Each row below holds a small network's activations on one record, seen along a few directions.
After each row come some of the record's fields: B, P, D, Y, T.
Not every record has every field; a missing one is written absent.
The largest differences between rows may come from other fields.
(in the rows, 500 means zero)
Strong random noise was added to every row along 2 fixed directions; ignore it. To show where, here is one row again and again, with new noise each time:
[599 327 544 456 508 498 478 540 474 661 447 601 649 614 604]
[618 416 487 436 689 505 304 317 371 588 512 656 681 778 548]
[610 364 552 467 543 516 450 507 456 631 452 591 619 622 575]
[676 570 675 574 644 649 395 461 409 467 427 463 355 529 404]

[453 646 406 486 518 348 442 418 392 540 559 530 499 582 492]
B=b2 P=p1 D=absent Y=y1 T=absent
[414 582 480 494 493 326 455 266 377 552 431 646 539 390 471]
B=b1 P=p3 D=d2 Y=y2 T=t1
[534 246 353 420 373 564 414 594 508 584 612 550 695 679 699]
B=b1 P=p3 D=d1 Y=y2 T=t2
[650 443 510 469 522 646 454 582 531 303 479 401 272 437 448]
B=b1 P=p3 D=d1 Y=y2 T=t1
[386 273 491 483 251 240 661 590 665 692 376 526 713 343 765]
B=b1 P=p3 D=d2 Y=y1 T=t2
[438 513 600 501 426 512 647 501 652 555 358 491 357 305 406]
B=b1 P=p1 D=absent Y=y2 T=absent
[545 435 498 434 484 594 531 559 555 433 521 465 362 558 431]
B=b1 P=p1 D=absent Y=y2 T=absent
[517 447 434 393 619 324 518 323 528 676 465 652 711 581 607]
B=b2 P=p2 D=d2 Y=y1 T=t1
[569 441 490 495 532 458 494 473 562 592 474 639 605 508 584]
B=b1 P=p3 D=d2 Y=y1 T=t1
[454 651 429 516 688 359 409 154 538 505 479 579 675 608 445]
B=b1 P=p2 D=d2 Y=y1 T=t2
[589 327 483 486 317 734 568 821 632 494 527 321 400 477 543]
B=b1 P=p2 D=d1 Y=y2 T=t2
[580 670 719 610 671 802 405 444 466 248 424 335  88 468 165]
B=b1 P=p1 D=absent Y=y2 T=absent
[668 247 605 341 504 673 613 576 693 567 324 540 549 537 546]
B=b2 P=p3 D=d2 Y=y2 T=t1
[482 465 473 476 259 435 617 615 521 661 565 467 625 480 578]
B=b2 P=p2 D=d2 Y=y2 T=t2
[347 826 598 670 296 282 683 558 434 432 494 373 447 138 541]
B=b2 P=p3 D=d2 Y=y1 T=t2
[326 629 364 405 383 272 532 484 405 580 600 676 769 432 653]
B=b2 P=p3 D=d1 Y=y2 T=t1
[544 705 579 523 503 369 470 436 466 480 474 532 527 502 516]
B=b2 P=p3 D=d2 Y=y1 T=t1
[533 556 598 501 461 615 557 585 561 402 455 390 248 418 353]
B=b1 P=p1 D=absent Y=y2 T=absent
[571 463 591 483 459 610 628 477 550 426 396 548 449 462 458]
B=b2 P=p3 D=d2 Y=y2 T=t1
[482 858 558 626 741 511 311 206 359 327 501 471 267 576 302]
B=b1 P=p1 D=absent Y=y1 T=absent
[393 719 363 559 519 276 484 245 317 518 483 489 530 403 544]
B=b2 P=p3 D=d2 Y=y1 T=t2
[381 313 481 452 394 375 676 645 700 723 360 591 639 399 610]
B=b1 P=p1 D=absent Y=y1 T=absent
[521 480 564 561 492 446 413 495 479 556 464 522 517 537 494]
B=b1 P=p2 D=d2 Y=y1 T=t1
[573 641 460 576 463 668 342 534 475 352 664 323 316 582 500]
B=b1 P=p2 D=d1 Y=y2 T=t2
[503 427 485 454 521 469 449 333 566 514 414 489 562 446 494]
B=b1 P=p3 D=d2 Y=y2 T=t2
[514 483 561 458 488 615 504 535 482 494 505 449 378 541 520]
B=b2 P=p1 D=absent Y=y2 T=absent
[452 652 386 541 663 548 371 407 246 259 561 384 502 555 457]
B=b2 P=p3 D=d1 Y=y1 T=t2
[368 475 467 347 407 393 569 588 469 643 559 557 689 475 591]
B=b2 P=p1 D=absent Y=y2 T=absent
[551 452 744 502 630 611 669 418 634 558 414 530 326 286 370]
B=b2 P=p4 D=absent Y=y2 T=absent
[433 517 535 594 249 360 671 628 582 622 479 423 537 380 589]
B=b1 P=p2 D=d2 Y=y1 T=t2
[395 366 413 543 175 401 722 852 702 629 453 402 665 341 629]
B=b1 P=p2 D=d1 Y=y1 T=t2
[506 355 620 516 699 516 557 424 550 587 458 609 514 502 411]
B=b1 P=p4 D=absent Y=y1 T=absent
[471 412 682 548 558 455 731 521 673 670 364 568 448 255 454]
B=b1 P=p4 D=absent Y=y1 T=absent
[443 416 347 488 449 455 470 340 454 569 583 655 760 639 610]
B=b1 P=p3 D=d2 Y=y2 T=t2
[504 200 417 380 345 546 497 735 494 603 594 521 586 693 632]
B=b1 P=p1 D=absent Y=y2 T=absent
[536 500 335 482 598 393 397 384 479 446 697 551 711 727 514]
B=b1 P=p2 D=d2 Y=y1 T=t2
[498 703 450 495 656 509 376 352 369 424 539 470 380 613 453]
B=b2 P=p1 D=absent Y=y1 T=absent
[668 537 628 519 449 643 489 546 564 401 469 465 301 475 424]
B=b1 P=p3 D=d2 Y=y2 T=t1
[513 316 515 325 665 513 541 351 507 649 545 662 637 619 526]
B=b2 P=p4 D=absent Y=y2 T=absent
[722 434 521 348 756 671 341 276 472 432 462 578 529 733 410]
B=b2 P=p3 D=d2 Y=y2 T=t1
[568 614 627 486 582 641 545 439 510 392 473 403 491 356 352]
B=b2 P=p3 D=d2 Y=y2 T=t2
[550 641 319 464 606 354 196 382 262 391 694 613 653 821 551]
B=b2 P=p3 D=d1 Y=y1 T=t1
[470 223 497 411 387 562 546 677 531 602 516 520 562 598 599]
B=b2 P=p1 D=absent Y=y2 T=absent
[549 361 455 438 265 520 576 721 620 554 494 552 544 470 608]
B=b1 P=p3 D=d1 Y=y2 T=t1
[579 771 631 695 515 619 417 556 468 393 455 413 234 313 423]
B=b1 P=p3 D=d1 Y=y1 T=t1
[472 421 553 465 593 449 438 239 470 448 436 672 572 528 555]
B=b1 P=p3 D=d2 Y=y2 T=t1
[388 487 535 433 402 231 738 595 615 659 367 506 664 189 550]
B=b2 P=p2 D=d2 Y=y1 T=t1

Which values does each new row have?
[468 218 595 407 513 498 662 503 666 722 460 663 618 428 536]
B=b1 P=p4 D=absent Y=y2 T=absent
[655 464 440 411 517 648 363 535 402 368 548 486 455 750 458]
B=b2 P=p3 D=d1 Y=y2 T=t1
[604 197 451 367 596 467 467 431 591 595 391 706 784 757 534]
B=b1 P=p3 D=d2 Y=y1 T=t1
[592 721 595 513 895 726 259 104 435 254 508 475 204 616 270]
B=b1 P=p1 D=absent Y=y2 T=absent
[532 494 656 540 674 508 656 405 616 554 442 551 365 329 403]
B=b1 P=p4 D=absent Y=y1 T=absent
[554 639 412 564 693 547 351 167 390 308 592 563 517 722 476]
B=b1 P=p3 D=d2 Y=y1 T=t2
[570 498 773 619 534 565 799 641 696 501 399 408 175 128 384]
B=b1 P=p4 D=absent Y=y1 T=absent
[498 405 496 376 660 381 354 168 513 559 459 706 645 528 545]
B=b1 P=p3 D=d2 Y=y2 T=t1
[556 501 424 405 862 643 161 144 347 341 596 612 506 899 286]
B=b1 P=p1 D=absent Y=y2 T=absent
[414 529 484 498 285 378 708 702 537 591 439 432 423 391 573]
B=b2 P=p1 D=absent Y=y1 T=absent
[541 452 341 415 611 577 290 307 301 408 631 688 635 877 525]
B=b2 P=p3 D=d1 Y=y2 T=t1
[384 534 457 509 339 307 587 647 515 575 544 516 552 450 592]
B=b1 P=p1 D=absent Y=y1 T=absent
[379 563 426 357 558 349 433 365 418 581 625 625 735 575 528]
B=b2 P=p1 D=absent Y=y2 T=absent
[555 401 723 560 232 623 829 763 598 561 297 465 299 235 440]
B=b2 P=p3 D=d2 Y=y2 T=t1
[505 670 557 549 531 359 708 379 497 505 232 473 299 112 335]
B=b2 P=p3 D=d2 Y=y1 T=t1
[524 425 427 362 635 457 269 349 479 375 511 589 612 599 484]
B=b1 P=p3 D=d1 Y=y2 T=t1
[556 413 530 612 511 602 555 547 478 406 463 470 416 501 457]
B=b1 P=p3 D=d2 Y=y1 T=t2
[438 532 554 541 550 492 511 489 562 500 417 493 428 467 487]
B=b1 P=p1 D=absent Y=y1 T=absent
[432 521 421 511 457 400 592 605 585 441 489 611 609 428 545]
B=b1 P=p3 D=d1 Y=y1 T=t1
[567 486 688 504 756 648 495 300 551 474 486 570 350 454 313]
B=b1 P=p4 D=absent Y=y2 T=absent
[416 278 472 397 336 424 631 712 660 632 503 564 607 402 538]
B=b1 P=p1 D=absent Y=y2 T=absent
[371 496 605 405 398 465 702 643 602 587 427 480 562 298 512]
B=b2 P=p1 D=absent Y=y2 T=absent
[489 771 663 506 475 394 467 435 437 467 510 464 463 244 440]
B=b2 P=p3 D=d2 Y=y2 T=t1
